These are the activations of a small neural network, seen along a few directions. Each row is one input.
Each table varies a few parts of the input and shows all the possible inputs, shuffled.
Descriptions start from the smaller parts, as in this example, which fits no table here: one of 4 places along a line, together with either a single point or one of 9 places around a ring or (one of 2 separate values, together with one of 8 places around a ring).
Shared parts are said once, and a part with two or three values counts as separate values.

Other details of the inputs shift rows strongly along two fixed directions, in all tables alike. That doesn't count.

Rows:
x1: [ 11  -6 -22 -25  -4 -12  -1   3 -11  19 -18  14]
x2: [ 59 -10 -20 -12  -5  -3  35 -15   5  28   2  12]
x3: [-22  -5 -19 -11 -16 -11 -40  35   8   7 -31   4]
x4: [ -5  16   9  27   5   1  25 -33 -31 -22  28 -20]
x5: [  4  13  28  36   7  20  21 -21   4 -23  36 -23]
x6: [  2 -20  -8  -6  -7  -4   9  14  38  16 -15  32]
x7: [-27  23   7  25  -7   9 -25   8 -12 -21   5 -34]
x8: [-32  -4 -19 -22  -8 -18 -37  26 -10   7 -33  10]
x9: [-28  22   9  27  -7   8 -26   8 -10 -22   6 -31]
x10: [ -7 -10  13  -5  11  -3 -12  -3 -10  -8   8   2]
x11: [ 61  -2  -7 -19   2  16  47 -11  35  32  -2  15]
x12: [-12   1  10  -2   8   2   0  -2  -2  -8   4   2]
x13: [-32  -7   6  11   3  -5  10  -2  10 -12  -2  21]
x14: [-10 -23   4 -20   0  -7 -58  40  14   4 -17   4]
x15: [ -4   4  -4  12  -9  -1  -7   3  -3  -4   0 -10]
x16: [ -8  17  10  28   5   1  22 -32 -31 -24  27 -19]
x17: [  4  19  11  37  -2  10  17 -24 -16 -21  31 -30]
x18: [ 26 -22   0 -19   1   0 -16  15  19  15  -5  12]
x19: [-16  10   8  -4   7   7   5   0   4  -4  -5   1]
x20: [-44  27  20  12   8  16 -10   4   3 -22   0 -19]
x21: [ 12  -3 -22 -26  -3 -11  -2   4 -14  19 -18  10]
x22: [-19   5  -5 -19  -6   8 -36  42  32  11 -33   3]
x23: [ 59 -37  -1 -29  15 -12  30 -22  -4  24  16  29]
x24: [ 32  -9 -10   2   2 -10  49 -35 -18   7  17  13]
Each input here is: one of 2 separate values, together with either a single point or one of 5 places along a line or one of 6 places along a line.
Which other rows does x12 become when the choice among 2 separate values takes its other values? List them by row number. -> x5
List by row number the other rows that have the choice among 2 separate values in common with x5. -> x2, x3, x6, x7, x9, x11, x14, x15, x17, x18, x22

Rows:
x25: [ -6  -4  -8 -12  -2  -4 -12  13   6   8 -15   8]
x26: [  1  -5  -7 -12  -3  -1 -12  15  10  10 -14   6]
x27: [-7  1  8  8  3  2  3 -5 -2 -8  8 -2]
x28: [ 0 -3  2 -5  0  2 -9  9  9  3 -5  2]
x29: [ -6   9  18  23   5  10   7 -11  -2 -18  21 -16]
x30: [-3  2 -5 -4 -4  1 -7  8  5  4 -8  0]
x31: [ -5  -8  -5 -13  -1  -5 -12  12   7   7 -13  11]
x32: [-10   7  17  23   6   6  11 -16  -7 -20  21 -11]
x33: [-10  10   6  13  -1   6  -1  -3  -2 -10   6 -11]
x34: [-10   2  -6  -2  -2  -8 -10   0 -18  -5  -3  -4]
x35: [-6 -1 -2 -6 -1 -1 -6  6  4  3 -8  4]
x36: [ 45  -4  -5  -1   2   4  45 -25   3  14  14   8]
x37: [  1  -5  -7 -13  -3  -2 -12  15  10  10 -14   6]
x38: [ -5  -1  -9  -7  -2  -9  -9   2 -16   2  -6   1]
x39: [-12   3   1   1   0   0  -8   5   1  -3  -4  -1]
x40: [ -6   4  -1   6   0  -5   1  -9 -21  -8   7  -7]
x41: [ -6   5  12  12   2   7  -2  -2   3 -10  10  -9]
x42: [ 46 -12  -9 -13   1   0  33 -13  11  22   4  16]
What is each input in this table made of? -> one of 3 separate values, together with either a single point or one of 5 places along a line
Which other rows does x35 become when the choice among 3 separate values takes its other values? List them by row number. -> x25, x39
